Questions about the row below.
1) What is the entry just left of 103?
2) What is the minimum?
3) What is the entry just left of 116?
4) What is the entry just left of the largest entry?
array([ 30, 116, 103,  20,  91, 118,  74])
1) 116
2) 20
3) 30
4) 91

124, 178, 96, 112, 107, 107, 135, 134
100, 99, 101, 98, 100, 102, 100, 100
99, 101, 111, 59, 102, 90, 77, 93
103, 97, 108, 97, 97, 112, 105, 105
101, 99, 104, 99, 100, 104, 103, 103
The last entry, reading row by row? 103
The 3rd smallest entry: 90
The entry just right of 90 -> 77
The 3rd-last entry, reading row by row is 104
The bottom entry of the column that holds the smallest entry: 99
The 1st entry on the main diagonal: 124
The third entry on the main diagonal? 111
The top entry of the column that holds the smallest entry? 112
The largest entry -> 178
The entry just right of 59? 102
The entry in the bottom-left corner? 101
The entry in the top-right corner: 134
The entry directly above 90? 102
The minimum? 59
The entry just right of the largest entry? 96
The entry directly below the largest entry -> 99
The entry directly above the smallest entry? 98

data =
[[144  68 147 146 180  47  20 116 130]
 [ 96 163  44  98 112 113 173 153  36]
 [ 93 131 131  34  31  34 135  40  51]
 [ 24  43  44 113  95  53 173  21 103]
 [ 90 119 180 151 162  36 148  48 132]
 [ 81  80  82  28 157 110  27 125 167]
 [ 35 175 149 135 129  54 124  56 156]
 [ 55  89  23 105 141  47 127  60 138]
 [ 99  39  37  60 129  58  40 102 110]
 [ 89  64 102 163  24  86  57 103  97]
 [151 163  70 109  99 155  23  94 121]
 [134  41 128 127 115 102  83  48  93]
 [172 120 153  30  80  58 166  44 110]]
Indices start at 0.
Report the entry at row 0, column 2.
147
Report the entry at row 0, column 0.
144
The entry at row 2, column 1: 131
Report the bottom entry of the column that holds the smallest entry.
166
Report the top-right entry.
130
The entry in the bottom-right corner -> 110
The entry in the bottom-left corner -> 172
The entry just right of 147 is 146
Report the entry directly below the smallest entry.
173
Report the entry just right of 96.
163
Report the entry directly below 132.
167
The minimum: 20
Report the entry at row 1, column 2.
44
Report the entry just right of 39.
37
Report the entry just left of the smallest entry.
47
The entry in row 1 and column 0 is 96
Report the entry at row 0, column 1.
68
The entry in row 2 and column 0: 93
Report the entry just left of 31.
34
The entry in row 2 and column 2: 131
Report the entry just right of 41.
128
The entry just right of the smallest entry: 116
Report the entry directly below 39.
64
The entry just right of 148 -> 48
The entry directly above 119 -> 43

Read these off the table that follows. Counting starts at 0.
1) What is the entry in the bottom-right corner?
2) What is the entry in row 0 and column 2?
3) What is the top entry of the column that holds the largest entry?
4) What is the entry just right of the smallest entry?
5) What is the entry in row 2 and column 1?
6) What is the entry just right of 120?
7) What is the entry directly above 89?
8) What is the entry in the top-right corner?
152, 86, 110, 52, 101, 112, 63, 123, 74
150, 86, 109, 53, 102, 113, 63, 121, 73
115, 116, 101, 110, 172, 155, 106, 53, 83
42, 111, 89, 152, 117, 101, 136, 58, 122
107, 101, 116, 103, 55, 71, 108, 156, 127
38, 108, 94, 153, 88, 80, 138, 85, 136
150, 91, 105, 54, 94, 104, 68, 125, 75
150, 86, 110, 53, 101, 112, 63, 121, 74
148, 85, 112, 56, 107, 118, 64, 118, 75
35, 108, 86, 152, 120, 103, 134, 49, 119
1) 119
2) 110
3) 101
4) 108
5) 116
6) 103
7) 101
8) 74
